A small network was shown many inputs. Here are its activations along a few directions, one row for each input.
In each table, some parts of the input vary, and every possible input appears once, in random order.
A made-up example of a description, with smaller parts first: one of 6 places along a line, together with either a single point or one of 11 places along a line or (one of 3 separate values, together with one of 8 places around a ring).
Shared parts are said once, and a part with two or three values counts as separate values.

Other details of the inputs vary at random and push rows far along two fixed directions, the same in every table; ignore that.

Table:
R1: [-11 -13  15  12  -1  21 -12 -24  10  43 -24]
R2: [  2   8   5 -12 -15 -18   3  -3  -4  -2   7]
R3: [  2  13 -20   6  16  10   0  21   1 -18  -1]
R4: [  0  11 -23   2  27  -3   5  13  -1 -13   5]
R5: [  1  -4  23  -6 -19  -4   2  -4  -7  -4  11]
R6: [-4  2  1 16 23 11 -3  3  4  4 -7]
R7: [ -3 -13  19   0  -9   4  -2  -6  -6  -3  13]
R8: [16  8  1 11  9  2 11 12  5  5 -6]
R9: [  5  -4  -2 -10 -12   6   1  13  -7 -18  18]
R10: [ -8  -2  -3 -10  -8 -13  -1  -2 -10 -21  20]
R11: [ -9  -1  -3 -14  -8 -14  -4   0  -7 -20  19]
R12: [  2  11 -16  10  18  14  -2  16   2  -6  -5]
R13: [-11 -11  12 -13 -15  -6  -6 -14  -2 -10   6]
R14: [ -5  -3   6  -4  -8  -5  -2   2  -9 -29  18]
R15: [  6  -2  22  -1 -19  -8   4  -2  -1   2   3]
R16: [  2  -3  15  10   0   1   3 -14   4  36  -8]
R17: [ -8  -8   6  -7 -19   2 -10 -11  -5  11   9]
R18: [ -3   1  25  -2 -16  -4  -4  -9  -2   3   3]
R19: [  4   9 -25   2  19   7   1  15  -1   5  -4]
R20: [  1   7 -19   6  28   0   4  10  -2   0  -2]
R21: [ -2  -7  -1 -16  -8  -6   2  -4  -7 -25  14]
R22: [ -6   2  16  -8 -16 -13  -2 -13  -4  11   4]
R23: [  4   7  15  -7 -15 -10   2   2  -2 -10   5]
R24: [ -7   5   2  15  22   8  -6   4   7   3 -10]
R25: [ 11  -1  -7  28   8  -7  -9   7  17   6 -15]
R26: [  6  13 -23   2  18  11   2  25   0 -21   3]
R27: [  3   7 -23   1  26  -1  10  16  -1 -10   6]
R28: [ -6   9 -17   1  11   4  -6   7   5   7  -5]
R29: [  1  -2  -9   6  23   9   8   2   5   4 -10]
R30: [ -5 -16  14  -7 -11   1  -3 -16  -6   2   3]
R31: [  0 -10  13  -7 -22   7  -9  -2  -9  -4  13]
R32: [ -5  -1   5  -8 -15   4 -10   4  -2 -12  10]
R33: [ 19  18 -24   3  20  -8  18  21   3  -3  -2]
R34: [  0   4 -16   1  11  12   0   4   3  -1 -11]
R35: [ -3   2 -10   5  20   5   3  -1   2  -6  -9]
R36: [ -4   6 -16   1  13  11  -3   5  10   4 -17]
R37: [ 10   9  -6   5  13  -3  14   6   9   9 -21]
R38: [ 14   2 -25  16  11 -13   0  11  17  -7 -17]
R39: [  4   5  -2 -18 -13 -17  10   7 -11 -18  19]
R40: [ -8  -9   5  -9 -20   5  -6 -11  -2  -2   1]
R41: [ -5  -6  20   7   0   7   2 -19   7  34 -21]
R42: [ 10  -9  17  -7 -22  -5   8 -12   0  10  -1]
R43: [  5  -5 -10 -19 -13   2   1   5  -8 -18   9]
R44: [  8  18 -13  -1  17  -4  12  10   9  -3 -18]
R45: [ 12   7   4  15  16   8   8   7   6  12 -10]
R46: [ -3 -11   4 -12 -22   0  -4  -5  -8   5  16]
R47: [ -1  -2   3  -7  -7  -5  -1   5 -11 -33  21]
R48: [-21 -13  23  22  -5  17 -20 -32   8  61 -23]
R49: [  5  -6  17   7  -1   7   6 -17   7  30 -17]
R50: [  9   2 -20  22  10 -16  -6   6  15   9 -12]
R51: [  9   7  -2 -12 -13 -21  11   8  -5 -10  11]
R52: [-7  5 -9 13 23  2 -2 -3  1 11 -7]
R53: [  3   7   0 -19 -10 -12   8   1  -3 -21   5]
R54: [  2 -10  -2 -15 -16   6   2   0  -4  -7   8]
R55: [ -9  -7   5  -5 -19   1 -11 -12  -7  10   9]
R56: [ -7 -10  21  21  11  15  -9 -14   2  29 -13]
R57: [-10 -12  12  -9 -15  -4  -3 -16  -5 -11   7]
Description of these inputs: one of 3 separate values, together with either a single point or one of 6 places around a ring or (one of 2 separate values, together with one of 6 places along a line).
- The inputs of R44 and R2 match in every part but the choice among 3 separate values. If R1 is changed in the same way as R44 into R2, which row does it become? => R17
- The inputs of R25 and R50 match in every part but the choice among 3 separate values. If R32 is changed in the same way as R25 into R50, which row does it become? => R28
- Which other rows does R33 become when the choice among 3 separate values takes its other values? List them by row number. => R8, R42
- Which other rows does R45 become when the place on the ring of 6 takes its other values? List them by row number. => R5, R8, R15, R18, R23
- A walk changes only the place on the line of 6. It starts at R27 and steps to R20. List the rest of the walk in order. => R4, R52, R10, R11
- Which other rows does R47 become when the choice among 2 separate values takes its other values? List them by row number. => R12

Table:
R58: [  7  11 -24   8  25  -1   4  21   4 -23   0]
R59: [-10 -22  34   8 -29  12 -19 -30  -1  36  -6]
R60: [ -6  14 -15  26  50  14   1   5  13  28 -29]
R61: [ -7 -10   6 -22 -27 -10  -5  -9 -12 -12  19]
R62: [  5  13 -27  -7  21   4  11  20  -3 -17   1]
R63: [-11 -22  26  10 -22   7 -18 -27   5  34  -8]
R64: [ -3  -8  17 -14 -21   0  -1  -6 -11 -19  17]
R65: [  0   6 -20  -4   4  -5   0   7   2 -14   3]
R66: [ -2 -11  12 -26 -34  -3  -1  -3 -13 -24  25]
R67: [  4  14 -21  -3  26   3  11  18  -4 -21   3]
R68: [ 18   2   5 -22 -34 -26  13   2  -5 -20  16]
R69: [ -4   1   5  27  24  17  -6   0  10  30 -21]
R70: [-12  -4  12  23  11   7 -11 -19  11  35 -19]
R71: [ 21  16  -9  -2   8 -20  20  19   3 -14  -2]
- The inputs of R58 and R63 match in every part but one. If R69 is changed in the same way as R58 into R63, which row does it become? => R59
- What is each input in this table made of? => one of 2 separate values, together with either a single point or one of 6 places around a ring
- Which other rows does R64 become when the choice among 2 separate values takes its other values? List them by row number. => R66
